A small network was shown many inputs. Here are its activations along a few directions, one row for each input.
Each table varies a few parts of the input and shows all the possible inputs, shuffled.
Descriptions start from the smaller parts, as in this example, which fits no table here: one of 2 separate values, together with either a single point or one of 11 places around a ring or (one of 4 places along a line, together with one of 8 places around a ring).
Shared parts are said once, and a part with two or three values counts as separate values.
In the rows, 128 means zero.

Other details of the inputs vary at random and push rows far along three fixed directions, the same in every table; ignore that.

Rows:
row 1: [102 171  63  86 114 136 176 162 178 160 176 145  91]
row 2: [124 156 154 156 151 119 179 168 125 132 135 155  94]
row 3: [170 207 105 153 115  51 121 160 137 118  74 113 164]
row 4: [177 182 171 168 171  74 159 160 110 170 117 130 103]
row 5: [114  87 205 122 211 126 112 105  25 128 136 105 125]
row 6: [175 191 101 158 111  36 115 159 141 116  77 110 149]
row 7: [125  48 145 112 149 205 108  96  82  63 117 138 134]
row 8: [159  98 156 152 114 127  91 114  86  59  67 124 164]
row 9: [120 150  95  92  93 137 180 140 185 199 163 138  68]
row 10: [159 141 146 144 151 100 157 152 128 171 141 130  81]
row 11: [113 127 220 203 228  82 128 124  46 138 150 107 159]
row 12: [ 44  71 162 100 198 168 180 114  81 134 185 147  84]
row 13: [123  68 100 102 206 178 163 128  85 121 214 149  77]
row 14: [161 191 147 197 100  61 103 139 159 140  95 127 170]
row 15: [ 91 129  10  25  13 172 116 110 221 119 134 122 139]
row 16: [143 179 104  97  48 101 136 138 193 167 102 119 119]
row 17: [110 176 133 116 172 134 239 186 165 233 222 161  20]
row 18: [156  86 149 170 132 138  56  94 115  91 104 116 176]
row 19: [ 93  58  98  86 101 208 142 105 138 104 152 150  97]
row 20: [112  95  87 110  48 178  65  80 185 111 111 117 177]
row 21: [126  52 146 135 161 208  76  80 102  91 150 128 159]
row 22: [161  92 154 156 118 122  87 114  89  62  65 123 156]
row 23: [107 113 102  99  50 187  63  89 186 103 112 115 185]
row 24: [109 204 121 134 117  23 121 157 111 143  74 103 182]
Each input here is: one of 4 separate values, together with either a single point or one of 5 places along a line.
Changing only the choice among 4 separate values turns row 9 into row 20. The same change can be made to row 4. Which row results?
> row 21
A walk changes only the place on the line of 5. It starts at row 6 and steps to row 13. List the rest of the walk in order.
> row 15, row 3, row 1
Which other rows agree with row 8 in the choice among 4 separate values? List them by row number.
> row 2, row 7, row 12, row 19, row 22
Change only the choice among 4 separate values in row 12. List by row number the other rows that result.
> row 5, row 11, row 24

Rows:
row 25: [124 134 127 130 123 115 123 129 132 129 130 128 139]
row 26: [ 91  81  97  68 128 199 135 108 133 125 168 134 109]
row 27: [142 134 118 136 124 124 120 129 140 130 128 131 133]
row 28: [141 136 120 127 120 127 129 136 133 121 120 128 128]
row 29: [135 137 139 139 120 127 129 131 138 127 123 131 129]
row 30: [142 132 126 133 121 120 127 129 132 132 120 128 122]
row 31: [145 137 115 128 123 128 127 134 134 124 119 132 127]
row 32: [125 136 130 122 124 118 127 126 125 138 119 119 130]
row 33: [120 137 136 134 123 124 129 125 135 130 120 125 134]
row 34: [126 131 113 129 122 119 132 133 131 118 115 130 129]
row 35: [123 126 184 172 245 122 198 160  80 174 208 158  67]
row 36: [134 137 136 141 122 127 128 131 138 130 123 130 129]
row 37: [124 136 129 131 121 116 123 129 130 127 130 128 139]
row 38: [125 134 129 120 121 118 126 125 128 136 117 120 131]
row 39: [121 133 163 155 175 119 163 146 106 147 161 146 104]
row 40: [126 137 127 134 130 114 127 127 132 130 131 124 135]
row 41: [126 131 132 123 118 115 129 129 128 132 119 126 129]
row 42: [129 140 125 126 129 118 133 133 126 122 119 126 128]
row 43: [140 131 132 127 115 122 128 130 133 127 121 127 124]
row 44: [129 117 129 127 143 142 143 133 132 135 164 138 110]
row 45: [144 131 124 131 121 123 125 128 134 132 118 130 123]
row 46: [116 128 124 137 114 125 129 125 140 127 116 130 133]
row 47: [118 140 134 129 122 128 124 125 132 136 119 122 139]
row 48: [124 127 116 137 122 116 124 126 135 124 124 127 137]
row 49: [125 136 125 131 127 117 121 130 131 133 130 121 136]
row 50: [127 134 131 125 122 116 127 129 126 136 119 120 126]
row 51: [137 135 129 140 123 131 123 127 141 131 119 133 129]
row 52: [126 131 128 123 118 117 129 124 130 130 117 121 128]
row 53: [143 137 118 132 125 125 130 136 131 124 120 129 126]
row 54: [183  43 180 159 192 161  43  84  21  39  98 107 180]
row 55: [133 134 130 139 119 131 123 127 139 129 119 129 130]
row 56: [124 140 125 129 130 117 122 127 129 136 129 121 139]
row 57: [ 90  75  99  69 123 199 135 110 133 119 168 139 110]
row 58: [119 137 134 132 120 126 124 128 134 134 120 123 134]
row 59: [127 140 127 124 122 119 132 136 125 121 121 130 131]
row 60: [125 131 134 124 116 116 130 129 126 130 120 127 129]
row 61: [104  75  96  71 113 207 132 110 142 114 167 137 107]
row 62: [141 132 130 131 119 120 129 131 132 130 121 127 123]
row 63: [126 143 122 121 129 122 128 132 124 128 118 122 133]
row 64: [123 124 118 128 114 117 130 125 134 128 115 127 126]
row 65: [139 133 119 137 122 124 121 129 138 129 129 128 133]
row 66: [119 134 137 132 119 123 127 128 133 130 120 129 137]
row 67: [128 140 123 124 128 120 128 136 125 126 119 123 129]
row 68: [123 138 123 127 126 119 121 125 133 133 128 121 140]
What do these inputs look like to the network?
> one of 4 separate values, together with either a single point or one of 4 places along a line or one of 6 places along a line
Changing only the choice among 4 separate values turns row 37 into row 60. The same change can be made to row 56. Which row results?
> row 32
Changing only the choice among 4 separate values turns row 65 into row 55. The same change can be made to row 48. Which row results?
> row 46
Which other rows agree with row 53 in the choice among 4 separate values? List them by row number.
> row 26, row 28, row 31, row 34, row 42, row 57, row 59, row 61, row 63, row 67
Change only the place on the line of 6 in row 39. List by row number the other rows that result.
> row 33, row 35, row 47, row 58, row 66
